These are the activations of a small neural network, seen along a few directions. Each row is one input.
In each table, some parts of the input vary, and every possible input appears once, in random order.
A made-up example of a description, with smaller parts first: one of 3 separate values, together with either a single point or one of 11 places around a ring or (one of 6 places along a line, together with one of 8 places around a ring).
Shared parts are said once, and a part with two or three values counts as separate values.

Other details of the inputs vary at random and push rows far along two fixed directions, the same in every table; ignore that.

Table:
x1: [  7 -16 -33 -17  -6 -26  -2 -17  -5 -12   7]
x2: [ -1  27  28  12 -14  24  -1  -5  25 -10 -11]
x3: [ 13  16  11  24 -16  30   7   3   0  10 -14]
x4: [  0 -12   9  39  22  -2  11  34 -31  34 -14]
x5: [-13  -7  -9 -39   2  -9  -7 -11   5 -30  18]
x6: [-17 -11 -16 -28  14 -26  -1   7  -2 -11  23]
x7: [-10 -28 -26 -34   6 -16   5  -5  -8  -1  17]
x8: [ -3  -7  11  39  27  -4  14  39 -16  43 -12]
x9: [ 10  24  -8 -32 -29  -1 -27 -50  25 -56  14]
x10: [ -8  -7  11  46  18   0  12  42 -23  18 -13]
x11: [ -9 -27 -13 -36  20 -18  -2  -4 -15  -1  15]
x12: [ 15  38  23   4 -38  42  -3 -26  37  -8 -11]
x13: [-13 -31 -29 -21  15 -32  10  15 -14  17  19]
x14: [ 11  26  30  14 -12  30  -3 -11  20   6 -15]
x15: [ 17  17  10  28  -9   7 -11 -11   1   2 -22]
Each input here is: one of 3 separate values, together with either a single point or one of 4 places along a line.
Changing only the choice among 3 separate values turns x15 into x1. The same change can be made to x4. Which row results?
> x3
List by row number the other rows that have the choice among 3 separate values in common with x5.
> x2, x6, x9, x10
Which other rows does x13 become when the choice among 3 separate values takes its other values? List them by row number.
> x6, x8

Table:
x16: [  6  20  31  11  -6  28   0   6   1  12 -12]
x17: [ 11  20  15  34  -7   8  -4  -5  11   0 -17]
x18: [ -2  -5 -19 -20 -11 -23  -4 -21   6 -20  13]
x19: [  4  -7 -29 -27 -19 -15  -7 -17   3 -15  13]
x20: [-14 -33   5  29  32  -5  23  37 -37  47  -8]
x21: [  5  15  14  16 -11  32  11   3  18  11 -13]
x22: [-24 -15   1  24  34 -14  10  53 -24  12   8]
x23: [ -1 -15 -10 -46  -5   1  -2 -16   3 -10  20]
x24: [  0  24  23  37 -10  19  -6  -1   4 -25 -24]
x25: [  9  -9 -17 -34   6 -20 -14 -24 -11 -17  10]
x26: [-7  3  6  2  2  3  8  8 16  6 -1]
x27: [ 27  24  12  20 -16  31  -7 -12   2  -2 -19]
x28: [ -6 -24 -11   4  21 -27  -9  -1 -18   8   2]
x29: [-15 -13 -21 -41   1 -11   3 -10  14 -11  23]
x30: [ 24  18   5  25 -16  23  -2  -4   3   6 -17]
x31: [-16 -25  -1  14  35 -27  17  42 -15  30   2]
x32: [ 14  30  -2  -1 -37  14  -7 -30  26 -24   0]
x33: [-15  -8  -5 -48   7 -17  -9  -9  -3  -8  20]
Changing only one part turns x22 into x24. The same change can be made to x33. Which row results?
> x28
Describe the family of inputs behind these rows.
> one of 2 separate values, together with either a single point or one of 8 places around a ring
Which other rows does x23 become when the place on the ring of 8 takes its other values? List them by row number.
> x16, x20, x21, x26, x29, x31, x33
Which other rows does x21 become when the choice among 2 separate values takes its other values? List them by row number.
> x19
